A small network was trained on made-up records. Each row is its average activation on records with the value named, seen along a few directions.
Values that are neighbours, or in one group, have similar rows; names and order tell nothing.
In the rows, 500 means zero.
Strong random noise was added to every row along 8 fixed directions; ignore it. To show where, here is one row again and again, with new noise each time:
239  601  648  586  747  480  428  746  622  452  388  709  533  632  553  352  427  278  522  500
214  587  467  525  490  666  524  360  472  458  525  452  226  448  376  505  620  286  744  287
531  373  763  567  495  228  560  598  454  370  514  701  855  422  437  553  467  529  255  573
585  104  568  539  450  457  552  461  611  461  507  413  404  569  584  763  407  552  462  283
360  344  426  704  456  440  492  394  302  524  834  544  549  566  342  388  608  399  518  344
681  342  506  499  428  436  485  701  746  508  462  531  524  467  705  505  214  491  144  713
499  375  459  596  557  620  424  461  565  597  473  376  366  642  612  642  410  573  540  405
428  870  645  705  551  295  340  367  479  603  719  536  607  637  582  513  540  675  301  584
436  572  526  785  542  484  350  340  366  665  713  425  555  713  529  576  495  752  428  415
594  545  523  396  530  486  482  545  679  491  351  485  467  428  631  590  439  424  431  680


Values of G:
g1: 487  483  270  713  543  718  265  596  574  718  592  324  363  754  660  466  214  838  428  442
g7: 677  181  437  600  206  591  546  484  276  560  539  426  542  461  349  616  433  888  360  380
g3: 566  451  590  364  560  394  515  589  713  358  331  472  551  491  568  587  416  591  450  463
g11: 768  315  605  345  376  262  606  642  533  433  607  643  582  437  586  462  508  368  314  588
g8: 544  731  542  394  527  307  421  432  412  532  490  527  600  507  515  651  611  694  536  564
g2: 334  569  560  449  783  535  545  670  549  407  339  603  643  539  417  310  667  218  725  536
g5: 689  550  249  368  270  682  571  394  565  591  481  393  218  429  580  430  348  651  483  609
g12: 575  693  532  357  581  584  472  603  693  560  319  481  305  543  729  650  373  464  495  662
g6: 705  498  463  480  538  469  484  479  526  575  495  388  618  598  654  447  474  698  392  610
g9: 513  859  652  611  458  385  553  458  314  552  600  667  762  446  393  266  557  554  361  641
g10: 318  770  884  728  357  284  467  400  496  411  627  511  566  561  429  495  382  970  145  209
g4: 522  411  578  465  709  509  468  658  587  452  292  520  607  610  657  638  429  491  583  501
The values of G form a network in which each value has 3 neighbours.
Q: What is the length, in steps, of the shortest route from g8 to g2?
A: 3
A value of G combines one of 2 hidden first parts with one of 6 second parts; all combinations occur once.
Q: Changing only the second part turns g6 into g12. g10 has the same second part as g6; what does that change turn g10 into?
A: g8
Q: Changing only the second part turns g5 into g3. g9 has the same second part as g5; what does that change turn g9 into?
A: g2

Values of D:
d5: 594  489  315  541  424  672  473  329  545  643  557  232  346  487  612  595  448  605  490  521
d4: 426  644  865  609  685  524  487  585  534  441  149  556  735  567  560  689  346  838  439  483
d8: 605  306  530  492  442  492  537  444  515  417  519  365  546  463  528  713  457  569  411  464
d2: 559  240  418  533  325  516  602  586  448  494  581  525  456  476  428  464  444  444  427  410
d7: 552  413  506  551  783  389  389  487  334  615  511  592  669  775  547  562  649  484  749  464
d6: 379  629  479  487  427  526  467  421  698  465  610  431  208  509  539  456  430  502  472  354
d3: 530  487  503  481  565  395  413  487  683  571  576  455  306  669  718  699  523  421  578  427
d1: 294  417  523  555  259  487  558  645  540  370  634  640  394  330  332  188  339  394  254  370
d9: 475  191  355  564  328  556  628  452  451  502  746  472  257  595  422  366  510  440  522  213
The values of D form a ring.
Q: List every value one step from d3, in the order listed.
A: d8, d7
Q: List every value one step from d6, in the order listed.
A: d4, d1
